[11 -3  2  0  0  2  0  0  1 -4 -1 -5 -1  0 -2  1 -1  0  1] : Q844
[11 -2  1  4  0  1  1  0  2  0 -2  0 -1  0 -2  0 -1  1  1] : Q464
[11 -2  3  5  0  2  1  1  1  0  0 -4 -2  0 -1  1 -1  1  1] : Q103
[11 -2  1  4  1  2  0  1  1 -3 -1 -4  0  1 57  1 -1  1  1] : Q886
[12 -2  3  5  1  2  1  0  2 -3 -1  0 -2  0 -2  1 -2  0  1] : Q786
[ 0 -2  1  4  0  2  0  0  1 -3  0 -3 -2 -1  0  1 -2  2  2] : Q651
[11 -2  1  4  0  1  0  0  0 -2 -1 -3 -1  0 -1  1 -1  0  1] : Q369
[11 -2  2  4  0  2  6  1  1 -3 -1 -4 -2  0 -1  2 -1  1  1] : Q40
[11 -2  1  4  1  1  1  1  1 -2 -2 -4 -2  0  0  1 -1  0  1] : Q869
[11 -3  2  4  1  0  2 -1  1 -3 -1 -4  0  0 -1  1 -1  2  1] : Q932
[11  0  2  4  1  2 -1  0  1 -3 -1 -4 -1  0 -1  1 -2  2  1] : Q60
[11 -2  2  4  1  2  1  0  0  0  0 -6 -1  1  0  1 -1  1  1] : Q590
q: [11 -2  2  4  1  2  1  0  0  0  0 -6 -1  1  0  1 -1  1  1] | Q590
tail: [-1 -4  0  1] | [57  1 -1  1  1]
q: [12 -2  3  5  1  2  1  0  2 -3 -1  0 -2  0 -2  1 -2  0  1] | Q786
tail: [ 0  0  1 -3  0] | [-3 -2 -1  0  1 -2  2  2]
tail: [-5 -1] | [ 0 -2  1 -1  0  1]

[-48 -41  51  52] -> Q272
[-24  31 -44  15] -> Q196
[-38 -27  32  32] -> Q353
[ 41  37 -53 -52] -> Q854
[ 41  37 -26  24] -> Q454
tail: [-38 -27  32] | [32]
where: [-48] | Q272, 0

[  7 -13  58  -8 -23  21] -> Q995
[  7 -13  57  -8 -23  16] -> Q30
[-11 -10  28  16 -23  15] -> Q781
[  7 -13  58  57 -23  16] -> Q241
where: [-10] | Q781, 1
tail: [  7 -13  58  57 -23] | [16]
q: [-11 -10  28  16 -23  15] | Q781
where: [28] | Q781, 2

[ -5 -20 -11  -5  -2 -15  -8 -25  -4   4  -7   1  -3   6  -3 -11 -23 -26
   4 -10 -13  -7  -4 -18 -20 -12  -3 -11 -12 -18 -21   5   5  -3 -19 -15
 -22  -6 -18 -23 -17   1 -10 -23  -9 -27 -14  -4  -7 -15  -7   4  -5 -14
   0  -2  -7  -2   4   2 -21] = Q688
[13 11 12 12 12 12 12 11 12 13 12 13 13 13 13 12 11 10 13 12 12 12 12 11
 11 11 13 12 12 11 11 13 14 13 11 12 11 12 11 11 11 13 12 11 12 11 12 12
 12 12 12 13 12 11 13 13 12 13 13 13 11] = Q172
[13  7 12 12 12 12  9  9 11 13 13 15 13 13 13 11  9  6 12  9 10 13 11  8
  7  9 15 13  9  8 10 16 15 14 10 10  7 11  8 10 10 15  9 10 13  9 10 11
 13 12 12 12 12 10 12 11 14 12 13 11  9] = Q699
[-20  30   1 -19 -26  12  -9  45 -20 -46 -11 -38 -26 -52 -27  -1  37  48
 -46  -3   5 -11 -21  25  29   6 -24  -2   4  25  31 -49 -52 -26  25  11
  36 -13  24  39  18 -39  -3  39  -7  51  11 -22 -13  13 -12 -46 -21  12
 -34 -27 -11 -27 -46 -41  31] = Q967
[ 13 -34  -5  13  20 -17   3 -47  14  39   7  31  19  45  20  -4 -41 -51
  39  -3 -11   6  15 -28 -34 -10  19  -4 -10 -29 -36  42  44  20 -29 -16
 -40   8 -28 -42 -22  32  -3 -42   2 -54 -16  15   7 -17   7  39  15 -16
  27  20   6  21  39  33 -35] = Q451
[-15  -3 -11 -15 -17  -8 -12  -1 -15 -21 -14 -20 -17 -22 -17 -11  -2   1
 -21 -11  -9 -14 -15  -5  -3  -9 -17 -12  -9  -5  -4 -23 -23 -17  -5  -8
  -2 -14  -5  -2  -7 -20 -11  -2 -13   1  -8 -15 -14  -8 -14 -21 -15  -8
 -18 -16 -14 -17 -21 -19  -4] = Q600
[-15  -3 -11 -15 -17  -8 -12  -1 -15 -21 -14 -20 -17 -22 -17 -11  -2   1
 -21 -11  -9 -14 -15  -5  -3  -9 -17 -12  -9  -5  -4 -23 -23 -17  -5  -8
  -2 -14  -5  -2  -7 -20 -11  -2  -8  46  -8 -15 -14  -8 -14 -21 -15  -8
 -18 -16 -14 -17 -21 -19  -4] = Q334
[11  5 12 11 11 12  6  9  8 12 13 14 12 11 12 11  8  3 11  6  8 13  9  7
  5  6 15 13  5  5  9 16 14 14 10  9  5 10  6  9 10 14  7 10 13  9  8  9
 13 12 11  9 11  8 10  8 13 10 11  8  7] = Q665
[-14  -3 -10 -14 -16  -8 -11  -1 -14 -20 -13 -19 -16 -21 -16 -10  -2   1
 -19 -10  -9 -13 -14  -4  -3  -8 -16 -11  -8  -4  -3 -21 -21 -16  -5  -7
  -2 -14  -6  -2  -6 -19 -10  -2 -12   1  -7 -14 -13  -8 -13 -19 -14  -7
 -17 -15 -13 -15 -20 -18  -3] = Q839
[ 13 -35  -5  14  23 -19   3 -49  14  41   8  32  20  48  20  -4 -44 -55
  41  -4 -13   7  15 -28  -2  -9  21  -5 -11  -8 -39  45  46  20 -30 -17
 -42  10 -29 -45 -23  33  -4 -43   2 -57 -17  16   8 -18   7  41  15 -17
  28  21   6  22  40  35 -37] = Q122
[-18  29  -1 -18 -24   9  -5  39 -16 -41 -12 -37 -24 -47 -25  -2  33  47
 -41   0   5 -12 -18  23  29   7 -25  -3   7  24  27 -47 -48 -25  22  10
  35 -12  24  34  16 -37  -1  34  -8  45  11 -19 -14  10 -12 -40 -19  11
 -30 -22 -12 -24 -41 -34  28] = Q120
tail: [-1 34 -8] | [ 45  11 -19 -14  10 -12 -40 -19  11 -30 -22 -12 -24 -41 -34  28]
tail: [-8 45] | [ 11 -19 -14  10 -12 -40 -19  11 -30 -22 -12 -24 -41 -34  28]
q: [ 13 -34  -5  13  20 -17   3 -47  14  39   7  31  19  45  20  -4 -41 -51
  39  -3 -11   6  15 -28 -34 -10  19  -4 -10 -29 -36  42  44  20 -29 -16
 -40   8 -28 -42 -22  32  -3 -42   2 -54 -16  15   7 -17   7  39  15 -16
  27  20   6  21  39  33 -35] | Q451
tail: [-18  29] | [ -1 -18 -24   9  -5  39 -16 -41 -12 -37 -24 -47 -25  -2  33  47 -41   0
   5 -12 -18  23  29   7 -25  -3   7  24  27 -47 -48 -25  22  10  35 -12
  24  34  16 -37  -1  34  -8  45  11 -19 -14  10 -12 -40 -19  11 -30 -22
 -12 -24 -41 -34  28]
q: [-14  -3 -10 -14 -16  -8 -11  -1 -14 -20 -13 -19 -16 -21 -16 -10  -2   1
 -19 -10  -9 -13 -14  -4  -3  -8 -16 -11  -8  -4  -3 -21 -21 -16  -5  -7
  -2 -14  -6  -2  -6 -19 -10  -2 -12   1  -7 -14 -13  -8 -13 -19 -14  -7
 -17 -15 -13 -15 -20 -18  -3] | Q839
tail: [ 9  8 10 16 15] | [14 10 10  7 11  8 10 10 15  9 10 13  9 10 11 13 12 12 12 12 10 12 11 14
 12 13 11  9]

[  9  24   6  11  -5   4  -3 -11  35]  Q989
[-22   1   4 -20  60   5  21 -22  34]  Q958
[-28  27   4 -13  45  -2  15   0  34]  Q148
[ 17 -27 -13  -1   1   6   1 -25  15]  Q13
[ 19 -15 -12   4 -13   3  -6 -12  10]  Q730
[  9  23  -4 -16  48  10  19 -41  28]  Q749
[-26  15   5 -17  54   1  19 -11  34]  Q207
[ 18 -15 -13   2  -5   4  -2 -20  13]  Q366
[ 18 -26 -13   0  -1   5   0 -23  14]  Q766
[ 19 -15 -11   4 -33  -5 -20  23 -13]  Q510
[ 15  17  -1   9 -30  -3 -18  16  -5]  Q552
[ 11 -35 -11  -6  19   8   9 -34  20]  Q759
tail: [-11  -6  19   8] | [  9 -34  20]
tail: [ 19 -15 -12   4] | [-13   3  -6 -12  10]
tail: [ 9 24] | [  6  11  -5   4  -3 -11  35]
tail: [-15 -12] | [  4 -13   3  -6 -12  10]
tail: [-5  4 -2] | [-20  13]
tail: [  4 -20  60] | [  5  21 -22  34]
where: [54] | Q207, 4

